These are the activations of a small neural network, seen along a few directions. Each row is one input.
In each table, some parts of the input vary, and every possible input appears once, in random order.
A made-up example of a description, with smaller parts first: one of 5 places around a ring, together with either a single point or (one of 2 separate values, together with one of 4 places along a line) or one of 9 places along a line.
Shared parts are said once, and a part with two or three values counts as separate values.
(in the rows, 128 means zero)

Other details of the inputs shift rows strongly along two fixed directions, in all tables alike. That doesn't count.
These rows show it; all are for the same input, with only those details redrawn:
[103 128 110 113 115 129 159 107 108 166 126 138 132 135 115]
[149 160  92 107 135 142 120 139 171 169 135 137 124 137  75]
[158 142  99 117 125 137 132 138 155 151 139 126 121 119  93]
[ 56 145 103  92 134 130 164  79  97 199 113 162 146 169 100]
[136  64 138 150  69 109 195 117  55 100 139 102 117  66 185]
[103  83 135 134  87 115 194  97  56 131 130 121 129  99 168]
[ 27 116 125 102 112 119 199  59  44 187 109 159 149 158 142]
[ 88 177  88  85 155 143 130 104 151 207 118 164 142 178  62]

Rows:
r1: [116 126  94 100 165 146 133 103 157 137 130 144 128 140  96]
r2: [ 76 127 163 156  93 134 149  87  69 105 115 121 137 155 160]
r3: [160 127 109 113 132 133 135 136 147 127 144 112 122 112 111]
r4: [ 98 162  93 116 189 130 123 110 179 185 123 169 144 168  74]
r5: [123 114 168 145 110 115 111 150  93  77 115 100 128 119 188]
r6: [183 126 118 144 104 121 138 161 134 124 145 106 112  83 123]
r7: [211 138 154 151 132 132  59 198 168  64 142  82 114 103 142]
r8: [211 152 153 140 152 139  55 201 176  72 150  89 114 118 130]
r9: [183 150 143 145 132 125  49 192 203  91 116 123 121 127 124]
r10: [136 128 154 141 106 113  93 159 121  81 110 112 134 121 172]
r11: [ 29 108 123 118 160 118 185  58  84 173 106 174 149 163 130]
r12: [154 153  95 102 140 141 122 136 165 155 141 129 126 133  87]
r13: [141 134 173 139 172 134  81 157 138 100 138 126 122 142 136]
r14: [ 89 118 172 142 128 108 101 123 120 113  98 156 141 154 164]
r15: [122  75 189 169 108  99 115 137 103  71 114 137 124 110 196]
r16: [166 121 102 114 135 141 129 132 160 119 144 119 119 108 106]
r17: [200 119  99 140 150 139 110 156 193 102 153 116 110  90 103]
r18: [109 183  85  87 157 148 121 115 171 205 124 159 139 175  55]
r19: [130  80 179 196  57 117 155 105  37  46 138  74 112  75 220]
What is each input in this table made of? -> either one of 2 separate values or one of 8 places along a line or one of 9 places along a line

Rows:
r20: [107 137 119 102 141 119 145 132 125 159 115 141 138 142 113]
r21: [229 139 139 162 152 140  46 201 209  65 150  95 103  91 108]
r22: [142 196 123 122 170 142  50 163 201 158 116 146 133 170  74]
r23: [209 110 104 141 112 132 115 162 166  93 153  99 106  70 126]
r24: [ 32 168 143 105 161 122 113  94 110 187  91 176 157 203 113]
r25: [236 130 129 149 144 134  55 200 213  72 152  99 103  93 118]
r26: [ 84 104 133 122 118 108 179 109  69 145 116 133 139 121 159]
r27: [ 84 116 137 128 119 122 178  96  64 147 126 123 135 131 146]
r28: [115  81 144 164  92 107 172 114  82 109 126 126 125  94 177]
r29: [119  97 134 148 103 115 178 113  66 116 136 103 127  94 172]
r30: [206 140 113 152 142 146  95 161 199 104 157 112 109 106  92]
r31: [160 100 121 139 127 120 151 139 115  98 146 102 120  83 151]
r32: [213 135  94 134 127 147  96 162 191 109 160 101 107  86  97]
r33: [ 42 137 132  95 158 125 132  85 109 164 102 165 152 190 130]
r34: [114  90 134 143 103 107 180 117  65 116 128 110 129  92 176]
r35: [156 105 123 136 110 132 143 121 117 110 148 107 114  93 134]
r36: [ 34 178 120  87 144 132 123  87 114 192  92 170 160 211 104]
r37: [157  93 131 150 120 120 141 137 136  95 135 127 119  93 147]
r38: [ 82 105 137 138 115 111 166 102  95 144 111 153 138 133 153]
r39: [120  85 166 153  88  99 145 131  76  92 119 113 126  99 200]
r40: [ 77 117 160 136 116 102 136 112  78 130 108 142 141 144 172]
r41: [163 106 129 141 125 130 150 135 113  97 152  96 116  89 141]
r42: [ 73 112 118 116 103 115 167  89  78 162 112 145 137 131 145]
r43: [ 59 168 116  88 159 145 116  92 132 163 104 157 151 198 101]
r44: [ 83 113 131 125  98 124 170  86  69 155 122 133 132 130 141]
r45: [ 53 156 127  88 177 130 109  96 138 172 100 172 150 199 108]
r46: [118  80 134 135  80 106 173 115  73 123 123 123 123  89 171]
r47: [166  93 116 130 108 122 140 139 130 102 138 116 115  80 143]
r48: [ 41 145 128  92 148 134 136  82 103 159 101 158 152 190 126]
r49: [121 194 122  87 185 161  78 136 170 183 142 156 134 190  60]
r50: [158 146 136 148  92 136 111 149 126  89 127  97 124 116 134]
r51: [162  88 137 148 120 119 140 144 140  92 133 128 118  93 146]
r52: [136 137 156 127 125 135 123 144  97 136 146 126 125 132 136]
r53: [176 103 120 127  93 117 131 159 139 115 132 119 113  85 132]
r54: [167  93 125 134 124 117 151 147 117  91 142 104 118  77 153]
r55: [164  88 122 124 106 119 143 143 128 102 134 119 115  82 143]
r56: [ 44 158 139 102 186 134 104  94 122 167  99 171 148 196 107]
r57: [172  88 159 160 126 119 107 158 130  66 138 102 111  87 169]
r58: [ 82 116 130 146 116 119 163  92  93 148 120 143 136 136 145]
r59: [164 194  92  92 182 154  50 161 239 154 130 143 132 181  54]
r60: [215 143 118 145 144 148  92 168 207 102 159 112 107 112  88]
r61: [147 216  98 104 151 158  60 152 209 158 118 133 137 184  55]
r62: [123  87 150 168  90 115 170 112  80 105 134 116 121  97 170]
r63: [160 104 125 158 123 129 136 130 137  97 147 116 116  93 143]
r64: [ 48 177 118  92 159 151 117  83 121 160 100 154 152 203  93]
r65: [ 29 186 144 109 167 127 101  93 115 190  88 177 157 212 101]
r66: [ 78 115 147 124 115 121 182  94  58 149 123 124 134 138 146]
r67: [205 141 117 129 145 147 109 165 178 109 161  96 109 107  94]
r68: [135 102 140 144 108 114 147 137 125 117 119 138 124 111 144]
r69: [109  87 159 159  89 114 176 107  73 111 129 121 125 110 170]
r70: [152 213  96 100 153 156  57 159 215 163 120 137 137 183  55]
r71: [179 106 123 125 130 120 138 162 143 100 141 108 118  88 133]
r72: [118  90 132 146  80 115 172 105  68 123 133 112 123  90 170]
r73: [206 131 112 128 121 148 104 156 179 109 158 102 105  98  94]
r74: [160  98 127 155 124 124 137 135 140  95 141 122 118  91 145]
r75: [114 198 105  92 166 138  69 142 200 184 113 161 145 197  70]
r76: [ 72 103 146 123  89 122 182  80  51 151 119 134 133 132 150]
r77: [200 120 111 144 132 136 123 159 153  92 160  88 111  77 127]
r78: [ 57 119 144 118 118 132 156  77  68 115 108 132 141 156 157]
r79: [156 204  98  98 159 148  53 166 223 169 122 145 136 179  61]
What is each input in this table made of? -> one of 2 separate values, together with either a single point or one of 11 places along a line or (one of 3 separate values, together with one of 6 places along a line)
Changing only the choice among 2 separate values turns r73 into r76. The same change can be made to r31. Which row results? -> r34
Changing only the choice among 2 separate values turns r75 into r33. The same change can be made to r22. Which row results? -> r56
Change only the choice among 2 separate values in r42. List by row number the other rows that result. -> r23
Change only the choice among 3 separate values in r37. List by row number the other rows that result. -> r47, r54
Change only the place on the line of 6 in r63. List by row number the other rows that result. -> r30, r37, r51, r60, r74
Change only the choice among 2 separate values in r67. List by row number the other rows that result. -> r66

Rows:
r80: [ 89  89 120 116 137 107 166  99 108 136 113 159 135 118 148]
r81: [151 176 120 121 139 138  48 169 207 138 113 139 129 157  85]
r82: [131  87 165 154  76 101 156 136  68  85 122 102 121  91 194]
r83: [177  76 166 177 105 118 144 139  99  61 152  88 112  69 182]
r84: [164 144 146 144 131 143  77 151 156  97 140 101 117 129 121]
r85: [109 129 150 120 119 135 143 116  82 113 128 115 135 140 145]
r86: [170 184 108 111 166 156  78 159 194 150 146 125 124 152  62]
r87: [186 134 137 148 131 135  73 173 189  98 139 115 116 122 124]
r88: [  6 135 144  95 139 120 174  66  51 192  96 164 157 191 142]
r89: [130 156 136 127 118 122  97 150 135 126 114 121 132 142 133]
r90: [ 95  70 177 174  80 104 150 109  49  71 118 113 124 103 219]
r91: [178 123 148 149  90 125 109 169 113  78 137  80 117  91 166]
r92: [152 169 119 117 145 138  64 167 210 143 116 147 131 159  80]
r93: [103  69 181 164  90 112 172 100  40  69 132 105 123  99 210]
r94: [ 74 143  95  93 192 139 131  78 152 179 122 168 142 176  82]
r95: [126 105 121 118 144 133 163 110 103 115 143 119 123 106 135]
r96: [ 53  85 144 137 133 112 168  77  74 135 110 155 132 142 159]
r97: [224 138 134 148 105 136  96 188 168  85 155  81 110  90 129]
r98: [ 84 162  83 103 136 141 186  79 104 224 140 154 138 153  71]
r99: [158 182  91  93 184 161  86 149 202 160 140 135 126 161  51]
r100: [ 84 130 139 123 122 110 146 116  91 155 109 145 138 144 145]
r101: [224 101 124 156 116 116 100 191 179  68 141 110 102  63 138]
r102: [164  97 104 125  50 124 172 114 109 135 145 113 106  83 127]
r103: [ 41 113 139 117 152 122 171  62  68 149 114 158 148 160 142]
r104: [114 114 112 127 158 124 135 113 151 137 123 160 137 133 119]
r105: [191 138  83 150  69 149 161 142 139 113 149  80 116  78 113]
r106: [ 53 113 165 127 104 129 162  90  31 113 112 115 142 145 180]
r107: [174  79 139 153  90 104 149 154 115  84 136 104 118  63 172]
r108: [183 152  86 109 158 133  94 168 208 141 135 133 119 122  78]
r109: [ 72 189  94  72 189 146 115 104 163 213 118 166 147 203  56]
r110: [136 197  74  80 183 150  97 133 201 191 130 159 137 172  41]
r111: [220 112 138 162 115 119  91 190 180  82 146 105 105  72 140]
r112: [  7 135 141 113 159 120 151  63  87 187  92 190 163 196 133]
What is each input in this table made of? -> either one of 3 separate values or (one of 5 places along a line, together with one of 6 places around a ring)
Change only the place on the ring of 6 in r101. List by row number the other rows that result. -> r96, r99, r103, r107, r109

Rows:
r113: [120 187 131 133 141 151 100 134 133 127 132 115 133 164 120]
r114: [175  73 122 165  78  98 164 135 107  87 140  97 119  45 185]
r115: [179 136  97 153 132 132 110 157 184 128 137 133 122  99 109]
r116: [141 140 104 102 136 144 139 142 135 131 135 106 124 122 103]
r117: [139 125 117 128 137 148 111 114 163 109 131 118 123 134 119]
r118: [ 42 125 125 115 144 129 167  67  62 172 128 149 139 152 122]
r119: [128 147 116 119 139 151  98 112 170 123 126 139 131 155  99]
r120: [130 115 164 151 129 105 119 148 117 112 115 124 126 117 157]
r121: [110 108 161 167  82 118 150 106  66  88 118 119 132 114 180]
r122: [ 42 128 109 122 136 117 164  71  98 193  97 167 148 159 123]
r123: [149 137 153 141 147 124  99 168 118 105 138 104 133 129 159]
r124: [131 142 134 145 113 139 111 130 147 122 115 134 127 145 117]
r125: [116 133 120 125 151 145 134 113 120 149 137 135 129 131 108]
r126: [119 111 165 174  80 120 144 127  83  78 131  97 125 108 176]
r127: [139 139 119 103 119 128 146 131 134 158 145 140 126 143 103]
r128: [146 146 100 100 142 141 134 132 129 135 140 122 125 122  96]
r129: [145 135 128 124 148 123  91 161 181 123 122 146 124 129 108]
r130: [ 60 170 151 113 168 121 109 121 125 174 100 158 158 188 110]
r131: [220 128 119 143 113 133 117 181 183 114 175 101 102  88  99]
r132: [128 109 159 146 124 107 119 150 129 110 118 133 125 115 154]
r133: [117 139 123 132 122 134 108 108 153 127 123 145 128 157 106]
r134: [187 142  78 120 126 125 115 162 184 130 122 122 124  97 104]
r135: [101 129 127 129 133 131 151 102 109 177 133 153 124 146 105]
r136: [173  66 164 174  91 125 177 130  85  96 155 105 108  66 174]
r137: [ 50 148 127  81 197 125 113  95 139 175 101 180 148 197  98]
r138: [164 121 132 117 167 130  96 163 165  94 142 117 125 120 130]
r139: [ 93  98 145 113  99 115 198 107  67 138 125 117 125 124 155]
r140: [147 122 131 120 155 129  94 153 168 115 122 138 121 129 125]
r141: [153 124 111 118 128 134 138 120 112 126 144 115 124 101 126]
r142: [ 84 116 151  91  54 110 120 123  54 137 109 128 132 137 166]
r143: [ 97  92 112 127  99 104 186 107  75 125  98 117 139 107 175]
r144: [169 166 101 104 166 161  75 126 204 118 144 122 126 156  83]
What is each input in this table made of? -> either a single point or (one of 3 separate values, together with one of 5 places along a line) or (one of 2 separate values, together with one of 8 places along a line)
